These are the activations of a small network on made-up records, seen along a few directions, one row for each record.
After each row come some of the record's fields: Dule, Val, Lafo, Vakik, Damo, Dip, Letip, Dupuv.
Not every record has every field; a missing one is written missing.
The largest differences between rows may come from other fields.
(in the rows, 500 means zero)
Random noise pushes rows far along 22 fixed directions. That doesn't count. These rows show it; they differ only by the noise:
[433 389 460 601 569 546 489 688 548 369 352 633 433 571 400 616 388 341
 557 371 422 502 678 606 633 452 564 563 277 684 550 463 298 448 480 512
 501 542 501 629 516]
[566 372 430 350 508 328 662 338 695 521 444 626 691 817 484 665 407 540
 614 389 508 534 540 451 541 436 409 260 686 584 463 506 680 740 541 463
 600 519 569 139 696]
[557 449 547 580 482 518 445 582 430 466 386 444 547 584 504 453 480 499
 428 546 530 475 428 573 483 357 461 495 359 533 546 435 415 343 494 573
 488 442 449 705 574]
[593 644 578 705 433 414 364 529 752 493 589 591 337 504 567 338 610 224
 584 312 630 592 341 602 572 365 281 325 485 456 446 667 595 456 519 333
 574 496 610 519 410]
[371 529 382 768 453 639 373 480 522 503 474 457 502 298 648 272 559 456
 296 381 367 438 410 772 647 588 713 442 482 314 507 723 728 426 389 527
 520 668 386 590 445]
[491 579 457 572 506 558 561 429 371 409 442 616 461 418 461 520 548 556
 390 541 408 601 325 451 659 577 423 717 552 511 596 530 481 551 533 281
 384 404 466 622 672]
[453 666 387 390 596 432 367 459 416 539 638 653 436 432 455 419 485 394
 550 504 645 473 644 568 351 514 395 392 667 573 647 655 371 600 613 526
 601 407 656 401 357]
[560 545 629 446 491 328 431 534 479 519 737 340 605 547 550 446 630 570
 641 414 624 534 503 402 479 494 494 276 329 312 470 300 484 614 535 518
 705 419 510 416 343]
[477 703 385 422 294 861 514 260 474 211 497 535 502 546 535 547 460 601
 134 245 479 459 286 542 478 481 593 543 224 325 625 557 458 636 417 288
 557 168 440 657 677]
[428 391 563 310 528 437 435 600 500 511 327 402 521 652 538 418 355 688
 520 695 639 597 217 539 203 262 318 528 709 335 605 300 289 281 521 751
 596 522 552 729 588]
[577 569 661 459 547 457 558 566 508 602 686 512 482 517 357 617 513 391
 622 373 423 318 505 627 583 409 380 369 472 457 621 594 321 489 478 359
 544 337 598 568 486]
[609 657 321 307 517 676 524 371 584 663 665 476 531 553 451 529 542 524
 476 557 601 355 632 525 490 591 522 510 871 350 593 497 463 617 429 580
 719 417 644 214 405]
[467 436 502 329 389 233 397 247 406 578 724 484 610 344 722 472 533 594
 659 406 627 638 504 467 427 591 550 308 467 482 184 509 541 570 563 544
 580 370 465 475 372]
[427 657 451 633 446 618 529 502 553 182 404 673 512 759 423 486 614 702
 472 297 474 506 301 214 603 562 523 625 439 473 647 337 531 474 665 429
 645 383 526 492 582]
[318 471 538 646 392 501 297 416 492 475 500 580 472 455 517 423 562 372
 377 601 670 420 521 579 613 523 418 556 591 492 420 554 419 421 496 609
 646 359 481 570 468]
[654 440 363 448 533 446 551 469 581 477 406 406 508 585 613 543 512 526
 559 401 526 572 330 439 455 656 562 372 457 432 449 409 673 587 526 584
 588 622 500 453 383]
[596 547 591 708 477 501 362 570 388 371 418 507 456 206 502 575 640 662
 381 611 533 411 650 383 493 681 431 654 469 486 579 322 464 535 498 622
 331 507 499 591 612]
[263 465 512 459 675 554 452 550 296 309 480 436 752 387 575 581 536 428
 448 578 346 183 322 693 422 571 392 429 198 691 595 596 322 442 557 553
 357 380 479 809 381]
[529 489 426 773 478 574 386 609 533 483 563 481 517 435 621 424 672 631
 324 570 581 469 714 615 624 640 429 525 505 479 443 438 557 393 559 649
 682 404 431 491 350]
[487 427 597 435 385 554 507 505 657 493 589 460 581 349 499 453 327 586
 628 437 378 524 615 526 512 551 533 523 679 481 431 548 500 472 472 595
 304 509 540 508 442]
[394 473 556 484 555 470 609 547 409 596 466 399 599 690 418 424 652 530
 454 550 501 378 312 353 392 419 653 267 344 454 506 530 726 525 485 526
 569 531 421 385 378]
[520 420 513 546 501 675 439 392 425 531 399 604 524 656 411 284 474 438
 482 406 526 493 260 594 472 345 514 516 445 533 478 788 500 320 361 575
 222 494 614 619 341]
[823 449 456 362 543 568 491 284 484 650 551 441 406 369 541 531 515 411
 592 376 581 591 377 628 441 628 449 469 470 380 386 654 496 642 231 517
 248 602 699 500 234]
[586 562 444 485 583 633 384 674 595 498 588 526 511 335 612 589 603 504
 579 358 444 249 445 575 435 451 584 457 438 420 475 505 373 290 494 590
 418 415 576 649 480]

[489 555 360 115 608 623 453 443 501 403 645 401 704 519 520 416 362 425
 621 469 512 550 320 334 382 520 648 449 525 325 594 427 419 788 529 478
 360 421 583 370 395]
Dule is p1, Val is j1, Lafo is n1, Vakik is h1, Damo is m2, Dip is g1, Letip is k1, Dupuv is e2
[482 564 561 432 504 536 541 644 605 513 579 570 352 449 494 553 604 669
 329 461 569 468 400 372 287 424 453 303 488 266 523 553 652 571 558 447
 538 329 502 405 506]
Dule is p7, Val is j1, Lafo is n2, Vakik is h2, Damo is m1, Dip is missing, Letip is missing, Dupuv is e1
[868 556 269 586 588 461 349 463 502 474 438 592 535 508 674 672 549 408
 446 507 626 359 587 595 587 501 376 525 599 575 557 431 447 485 590 536
 527 439 569 479 816]
Dule is p1, Val is j2, Lafo is n2, Vakik is h1, Damo is m1, Dip is g1, Letip is k2, Dupuv is e1
[278 517 544 575 508 402 428 399 517 299 438 600 578 432 558 570 488 305
 490 343 422 480 473 681 582 457 446 381 235 590 539 580 464 653 447 340
 513 573 483 559 639]
Dule is p7, Val is j1, Lafo is n2, Vakik is h2, Damo is m2, Dip is missing, Letip is missing, Dupuv is e2
[463 657 393 534 489 583 512 659 661 139 542 453 611 475 597 441 319 601
 577 301 303 591 730 530 489 646 506 485 367 646 683 372 503 593 697 489
 541 572 502 510 416]
Dule is p7, Val is j1, Lafo is n2, Vakik is h1, Damo is m1, Dip is missing, Letip is missing, Dupuv is e1
[440 621 494 380 419 512 426 257 480 455 496 451 644 721 415 338 398 282
 569 462 606 433 514 468 442 390 555 412 501 558 586 535 458 650 413 527
 572 569 595 361 472]
Dule is p6, Val is j1, Lafo is n1, Vakik is missing, Damo is missing, Dip is missing, Letip is missing, Dupuv is missing
[634 684 191 564 465 621 452 313 446 517 573 552 574 430 589 330 584 303
 422 716 580 557 499 407 706 745 495 702 796 717 446 601 640 533 673 417
 504 368 465 359 425]
Dule is p1, Val is j1, Lafo is n1, Vakik is h1, Damo is m2, Dip is g2, Letip is k2, Dupuv is e2
[583 509 397 327 580 609 567 536 510 536 536 622 283 337 503 782 617 344
 379 697 643 638 428 328 560 549 462 726 456 499 343 439 398 664 477 273
 409 256 466 466 599]
Dule is p7, Val is j2, Lafo is n2, Vakik is h2, Damo is m2, Dip is missing, Letip is missing, Dupuv is e2
[429 458 625 546 452 594 518 309 458 551 473 594 558 654 374 465 501 515
 472 387 472 351 426 633 539 349 494 478 484 493 508 720 470 427 303 502
 384 503 607 492 532]
Dule is p1, Val is j2, Lafo is n2, Vakik is h1, Damo is m1, Dip is g1, Letip is k2, Dupuv is e1
[633 492 515 582 337 396 499 411 573 467 461 477 673 668 711 448 512 861
 480 334 495 484 504 520 346 327 459 308 471 497 395 411 646 286 573 619
 598 467 446 547 694]
Dule is p6, Val is j1, Lafo is n1, Vakik is missing, Damo is missing, Dip is missing, Letip is missing, Dupuv is missing
[676 382 440 404 487 450 488 560 564 616 453 541 309 656 402 792 520 437
 609 430 669 359 442 274 571 580 621 567 621 332 440 267 324 429 541 641
 757 331 518 499 564]
Dule is p1, Val is j1, Lafo is n1, Vakik is h1, Damo is m2, Dip is g2, Letip is k1, Dupuv is e2
[651 465 499 454 283 464 623 251 612 475 416 517 461 489 520 692 380 547
 642 294 375 427 466 397 554 708 576 550 615 598 338 496 556 441 506 542
 468 498 508 590 559]
Dule is p6, Val is j1, Lafo is n1, Vakik is missing, Damo is missing, Dip is missing, Letip is missing, Dupuv is missing
[381 344 616 573 632 286 566 562 373 576 411 491 547 456 471 705 572 569
 309 739 478 314 532 579 508 558 303 350 556 454 591 498 571 647 513 527
 584 498 410 457 680]
Dule is p7, Val is j1, Lafo is n1, Vakik is h1, Damo is m1, Dip is missing, Letip is missing, Dupuv is e1
[444 414 618 372 388 462 528 433 403 509 484 410 410 525 474 448 379 603
 410 573 582 662 322 463 386 468 426 547 515 340 493 477 422 513 488 500
 510 374 440 689 492]
Dule is p6, Val is j1, Lafo is n2, Vakik is missing, Damo is missing, Dip is missing, Letip is missing, Dupuv is missing
[736 483 510 426 406 437 618 482 647 798 666 323 550 608 540 628 529 396
 542 485 546 337 745 629 534 431 554 243 520 534 340 477 587 454 444 533
 801 391 440 337 449]
Dule is p7, Val is j1, Lafo is n2, Vakik is h1, Damo is m2, Dip is missing, Letip is missing, Dupuv is e2
[606 353 570 509 519 522 603 535 406 578 487 371 688 495 549 464 522 771
 521 511 373 593 474 486 490 393 585 544 376 442 403 428 584 446 359 495
 212 603 441 529 560]
Dule is p2, Val is j1, Lafo is n2, Vakik is missing, Damo is missing, Dip is missing, Letip is missing, Dupuv is missing
[406 286 689 356 317 548 625 489 551 211 408 457 416 276 455 687 127 755
 376 362 318 689 495 478 386 663 460 573 354 409 535 474 416 687 499 488
 208 381 409 754 603]
Dule is p1, Val is j2, Lafo is n2, Vakik is h1, Damo is m1, Dip is g1, Letip is k2, Dupuv is e2
[319 535 493 607 619 376 452 662 574 470 440 572 449 320 524 545 635 515
 497 682 503 511 602 394 500 580 442 546 661 488 534 369 565 638 540 508
 535 695 497 347 605]
Dule is p2, Val is j2, Lafo is n1, Vakik is missing, Damo is missing, Dip is missing, Letip is missing, Dupuv is missing
[352 436 528 589 381 386 524 527 648 300 460 593 462 481 529 466 262 565
 681 494 409 778 649 513 644 674 295 752 716 738 439 409 358 388 716 507
 565 524 488 661 448]
Dule is p6, Val is j1, Lafo is n1, Vakik is missing, Damo is missing, Dip is missing, Letip is missing, Dupuv is missing
[316 570 422 435 557 379 414 494 600 509 457 767 284 604 445 402 389 386
 755 231 534 612 371 563 419 372 555 465 678 468 572 664 390 375 557 486
 660 652 670 519 462]
Dule is p7, Val is j1, Lafo is n2, Vakik is h1, Damo is m2, Dip is missing, Letip is missing, Dupuv is e1
[751 751 457 569 431 484 441 323 452 421 439 470 518 576 534 399 461 432
 456 481 550 560 524 590 521 443 324 518 518 573 698 444 482 566 491 398
 584 576 570 529 684]
Dule is p7, Val is j1, Lafo is n1, Vakik is h2, Damo is m1, Dip is missing, Letip is missing, Dupuv is e1
[502 568 639 565 492 552 425 400 589 542 609 393 714 604 451 336 615 282
 724 448 492 279 447 499 603 429 548 422 470 529 428 546 542 466 318 566
 407 677 648 342 318]
Dule is p1, Val is j1, Lafo is n1, Vakik is h1, Damo is m1, Dip is g1, Letip is k2, Dupuv is e1
[667 542 466 424 476 494 458 497 415 646 574 524 457 423 363 322 349 429
 525 696 586 622 639 391 497 519 497 601 889 551 588 602 521 554 625 530
 305 393 522 376 521]
Dule is p1, Val is j1, Lafo is n1, Vakik is h1, Damo is m2, Dip is g1, Letip is k2, Dupuv is e1
[416 462 610 503 375 569 407 533 628 490 589 454 294 339 524 442 381 465
 409 453 550 608 383 583 545 504 436 577 614 140 500 515 378 520 397 463
 538 427 495 680 493]
Dule is p1, Val is j1, Lafo is n1, Vakik is h1, Damo is m1, Dip is g2, Letip is k1, Dupuv is e2
[551 635 457 485 451 641 675 478 516 490 534 381 544 505 572 467 473 766
 331 527 337 509 376 572 449 515 452 561 618 398 633 536 642 458 516 373
 501 491 438 559 601]
Dule is p6, Val is j2, Lafo is n2, Vakik is missing, Damo is missing, Dip is missing, Letip is missing, Dupuv is missing
[637 256 561 479 589 515 631 754 701 355 406 424 490 708 422 718 369 335
 627 478 444 529 356 451 659 616 316 541 395 587 491 380 417 503 633 517
 440 406 508 609 357]
Dule is p1, Val is j1, Lafo is n2, Vakik is h1, Damo is m1, Dip is g1, Letip is k2, Dupuv is e2
[686 527 616 312 427 517 662 582 505 621 592 360 428 510 432 580 313 701
 709 430 382 588 690 548 413 390 548 621 537 505 515 300 224 288 423 531
 528 516 538 672 509]
Dule is p1, Val is j2, Lafo is n1, Vakik is h1, Damo is m1, Dip is g1, Letip is k2, Dupuv is e2
[434 280 576 471 529 470 437 649 584 423 598 541 641 607 550 486 475 540
 617 542 559 600 433 444 615 452 384 541 498 474 351 406 388 391 633 568
 427 281 477 551 444]
Dule is p1, Val is j1, Lafo is n2, Vakik is h1, Damo is m2, Dip is g2, Letip is k1, Dupuv is e1
[295 430 644 793 362 558 474 605 739 492 413 474 405 437 456 445 514 272
 315 622 489 411 433 599 682 490 407 520 638 444 479 674 716 479 471 442
 513 535 387 474 579]
Dule is p1, Val is j1, Lafo is n2, Vakik is h1, Damo is m2, Dip is g2, Letip is k1, Dupuv is e1
[481 177 463 526 592 488 546 456 266 620 336 472 775 639 437 361 319 547
 523 580 330 530 557 649 657 449 717 512 476 626 470 607 552 390 401 689
 260 673 412 534 504]
Dule is p7, Val is j1, Lafo is n2, Vakik is h1, Damo is m2, Dip is missing, Letip is missing, Dupuv is e1
[516 591 498 525 483 509 507 581 606 413 521 195 697 366 690 411 516 422
 625 564 348 428 400 488 531 604 586 456 402 587 454 364 644 417 562 536
 464 675 398 590 413]
Dule is p1, Val is j2, Lafo is n2, Vakik is h1, Damo is m1, Dip is g2, Letip is k1, Dupuv is e1
[445 458 497 718 474 391 477 718 675 491 496 521 451 478 471 529 547 420
 461 608 522 466 648 368 671 616 467 485 703 522 521 428 664 543 726 513
 673 441 390 350 576]
Dule is p1, Val is j1, Lafo is n2, Vakik is h1, Damo is m2, Dip is g1, Letip is k1, Dupuv is e2
[482 415 596 567 454 384 555 423 344 421 405 642 314 640 262 697 468 419
 580 432 524 401 449 289 658 763 440 645 469 615 522 457 292 467 629 529
 597 302 520 692 389]
Dule is p6, Val is j1, Lafo is n1, Vakik is missing, Damo is missing, Dip is missing, Letip is missing, Dupuv is missing

Here are new rows. What are their fields?
[480 547 297 285 445 647 584 542 731 374 344 547 468 388 546 739 335 419
 581 502 443 354 697 370 249 550 684 568 584 812 434 462 497 501 558 603
 411 562 532 429 593]
Dule is p1, Val is j1, Lafo is n2, Vakik is h1, Damo is m2, Dip is g1, Letip is k2, Dupuv is e1
[441 476 571 487 510 546 544 561 627 460 599 456 540 461 592 586 744 555
 676 477 481 562 391 295 648 523 592 650 344 437 217 259 498 458 397 437
 478 548 499 437 420]
Dule is p1, Val is j2, Lafo is n2, Vakik is h1, Damo is m1, Dip is g1, Letip is k2, Dupuv is e1
[684 524 418 605 622 557 271 476 466 467 635 521 389 388 698 511 757 442
 367 513 792 560 424 646 509 597 221 552 350 304 419 511 400 593 407 498
 499 403 640 532 298]
Dule is p6, Val is j1, Lafo is n2, Vakik is missing, Damo is missing, Dip is missing, Letip is missing, Dupuv is missing
[449 347 526 479 516 428 566 435 217 577 477 683 401 519 407 605 570 831
 434 543 567 664 582 372 472 531 542 650 456 519 403 495 436 475 493 516
 444 368 458 506 534]
Dule is p7, Val is j2, Lafo is n2, Vakik is h1, Damo is m2, Dip is missing, Letip is missing, Dupuv is e1
[367 389 560 525 445 508 521 440 368 527 475 452 481 438 484 580 445 502
 294 512 454 413 483 602 557 516 602 457 385 355 499 578 500 581 387 477
 533 437 362 608 611]
Dule is p7, Val is j1, Lafo is n1, Vakik is h1, Damo is m1, Dip is missing, Letip is missing, Dupuv is e1
[591 445 504 652 541 511 504 473 603 519 481 504 574 540 641 622 693 393
 554 387 478 381 522 638 595 447 471 421 226 614 277 528 569 448 325 467
 449 630 535 478 471]
Dule is p6, Val is j1, Lafo is n1, Vakik is missing, Damo is missing, Dip is missing, Letip is missing, Dupuv is missing
[534 355 429 462 585 435 553 590 333 508 402 493 632 451 511 579 445 557
 462 707 423 385 455 327 489 661 564 513 592 682 505 504 616 460 760 633
 314 383 355 539 573]
Dule is p1, Val is j1, Lafo is n2, Vakik is h1, Damo is m1, Dip is g2, Letip is k1, Dupuv is e2
[567 547 533 399 407 402 444 261 293 428 562 469 524 444 518 501 321 582
 524 422 502 391 443 534 392 713 428 468 570 561 593 607 401 467 671 610
 516 333 526 707 424]
Dule is p1, Val is j2, Lafo is n1, Vakik is h1, Damo is m1, Dip is g1, Letip is k2, Dupuv is e2
[463 513 343 367 551 590 398 436 574 374 422 542 713 561 721 455 555 596
 440 652 689 544 563 605 193 334 284 474 479 757 382 444 455 433 522 659
 456 469 586 419 476]
Dule is p1, Val is j1, Lafo is n2, Vakik is h1, Damo is m2, Dip is g1, Letip is k2, Dupuv is e2
[479 401 662 430 311 509 643 403 716 464 483 354 588 369 502 668 409 301
 592 515 386 495 676 503 583 561 543 469 314 724 240 472 596 643 343 432
 369 574 431 445 487]
Dule is p7, Val is j1, Lafo is n2, Vakik is h2, Damo is m2, Dip is missing, Letip is missing, Dupuv is e1
[687 360 532 405 585 512 384 581 471 714 539 644 415 287 508 545 537 526
 404 621 677 580 603 517 333 271 453 480 585 378 388 625 470 549 361 533
 119 391 566 401 666]
Dule is p7, Val is j1, Lafo is n2, Vakik is h1, Damo is m2, Dip is missing, Letip is missing, Dupuv is e2
[423 370 318 423 671 338 392 664 383 416 399 696 282 267 519 586 305 408
 514 463 534 801 723 533 401 546 578 536 398 543 564 498 342 736 564 478
 378 617 484 558 579]
Dule is p6, Val is j1, Lafo is n2, Vakik is missing, Damo is missing, Dip is missing, Letip is missing, Dupuv is missing
[576 567 309 455 454 599 662 573 646 408 422 537 446 724 583 590 396 671
 261 380 492 576 505 572 333 356 464 381 458 481 622 525 645 544 616 370
 705 389 418 452 710]
Dule is p6, Val is j1, Lafo is n2, Vakik is missing, Damo is missing, Dip is missing, Letip is missing, Dupuv is missing
[682 587 464 608 516 637 495 524 582 342 483 565 453 272 611 593 490 459
 610 268 286 501 465 639 597 552 461 656 304 647 459 539 387 365 427 375
 211 598 583 761 536]
Dule is p1, Val is j2, Lafo is n1, Vakik is h1, Damo is m1, Dip is g1, Letip is k2, Dupuv is e2
[517 424 607 537 343 623 629 519 619 393 450 271 606 699 441 526 442 347
 577 471 389 378 364 301 675 592 661 579 310 568 378 373 572 440 480 502
 488 470 386 599 382]
Dule is p6, Val is j1, Lafo is n1, Vakik is missing, Damo is missing, Dip is missing, Letip is missing, Dupuv is missing
[675 554 480 494 535 449 476 506 372 592 552 519 564 534 442 375 342 617
 608 439 417 647 708 608 590 363 565 541 623 470 671 447 389 463 504 487
 474 582 528 485 687]
Dule is p1, Val is j1, Lafo is n1, Vakik is h1, Damo is m1, Dip is g1, Letip is k1, Dupuv is e1
